A =
array([[126, 129, 132, 124, 133],
       [123, 122, 135, 121, 122],
       [125, 132, 123, 119, 155],
       [114, 128, 120, 110, 132],
       [128, 105, 119, 117, 118],
       [145, 127, 134, 126, 128],
       [130, 130, 133, 102, 125],
       [123, 132, 151, 141, 128],
       [126, 126, 124, 131, 133],
       [142, 131, 130, 125, 125],
       [118, 151, 125, 113, 120],
       [105, 125, 126, 124, 130],
       [147, 125, 130, 137, 131],
       [122, 128, 126, 125, 116],
       [100, 129, 129, 119, 120]])
Indices start at 0.
(0, 0) => 126
(13, 0) => 122
(8, 2) => 124
(4, 3) => 117
(3, 0) => 114
(7, 4) => 128
(11, 2) => 126
(2, 4) => 155
(13, 3) => 125
(7, 2) => 151
(0, 3) => 124
(12, 4) => 131
(6, 4) => 125
(1, 2) => 135
(9, 3) => 125
(14, 1) => 129
(1, 3) => 121
(11, 0) => 105
(12, 0) => 147
(1, 1) => 122
(9, 2) => 130
(12, 1) => 125
(10, 2) => 125
(5, 3) => 126
(3, 2) => 120
(6, 0) => 130
(8, 4) => 133
(11, 3) => 124
(5, 0) => 145
(13, 2) => 126
(3, 3) => 110
(2, 0) => 125

grid =
[[128 130 127 125 124 118 128 148 144 123 134 121 133 119 123]
 [121 110 123 110 120 129 124 131 132 115 125 118 116 135 132]
 [121 125 129 121 120 130 125 135 132 128 124 126 120 112 132]
 [142 142 137 125 141 138 143 134 140 117 127 118 130 131 132]
 [117 122 117 143 115 119 123 140 143 137 126 127 127 134 132]
 [132 111 133 134 126 133 115 113 116 129 123 129 114 123 118]
 [113 129 109 131 113 140 121 127 131 137 117 127 133 116 132]
 [116 131 124 127 115 142 129 126 122 120 130 129 139 123 117]
 [135 113 138 135 139 130 118 134 131 127 126 132 116 142 131]
 [133 122 129 120 130 114 123 125 125 123 126 127 111 107 127]
 [137 129 133 133 136 124 125 125 131 113 123 137 122 126 144]]
grid[0,0] = 128
grid[1,3] = 110
grid[4,8] = 143
grid[9,5] = 114
grid[6,5] = 140
grid[1,9] = 115
grid[8,5] = 130
grid[3] = [142, 142, 137, 125, 141, 138, 143, 134, 140, 117, 127, 118, 130, 131, 132]
grid[10,1] = 129
grid[2,0] = 121
grid[0,7] = 148
grid[4,2] = 117
grid[:, 12] = [133, 116, 120, 130, 127, 114, 133, 139, 116, 111, 122]
grid[6,1] = 129
grid[4] = [117, 122, 117, 143, 115, 119, 123, 140, 143, 137, 126, 127, 127, 134, 132]
grid[7,13] = 123
grid[9,14] = 127
grid[0] = [128, 130, 127, 125, 124, 118, 128, 148, 144, 123, 134, 121, 133, 119, 123]
grid[2,13] = 112
grid[9,6] = 123
grid[10,5] = 124
grid[2] = [121, 125, 129, 121, 120, 130, 125, 135, 132, 128, 124, 126, 120, 112, 132]
grid[:, 13] = [119, 135, 112, 131, 134, 123, 116, 123, 142, 107, 126]
grid[0,8] = 144
grid[9,11] = 127
grid[0,11] = 121
grid[:, 1] = [130, 110, 125, 142, 122, 111, 129, 131, 113, 122, 129]
grid[3,1] = 142
grid[9,3] = 120
grid[:, 9] = [123, 115, 128, 117, 137, 129, 137, 120, 127, 123, 113]
grid[3,8] = 140
grid[5,1] = 111
grid[8,3] = 135
grid[:, 6] = [128, 124, 125, 143, 123, 115, 121, 129, 118, 123, 125]
grid[:, 7] = [148, 131, 135, 134, 140, 113, 127, 126, 134, 125, 125]
grid[2,10] = 124
grid[9,2] = 129
grid[2,14] = 132
grid[:, 11] = [121, 118, 126, 118, 127, 129, 127, 129, 132, 127, 137]

arr = [133 124 132 145 132 100 134 130 136 121 126 127 112 122 120]
arr[0] = 133
arr[12] = 112
arr[8] = 136
arr[2] = 132
arr[1] = 124

W = [ 99 148 113 141 105 111 154 120 120 137]
W[-10] = 99
W[-8] = 113
W[6] = 154
W[3] = 141

B =
[[105 116 135 130 144 134 108 133 118]
 [129 143 118 118 148 145 121 123 134]]
B[0, 0]: 105
B[0, 3]: 130
B[1, 7]: 123
B[1, 4]: 148
B[1]: [129, 143, 118, 118, 148, 145, 121, 123, 134]
B[:, 8]: [118, 134]
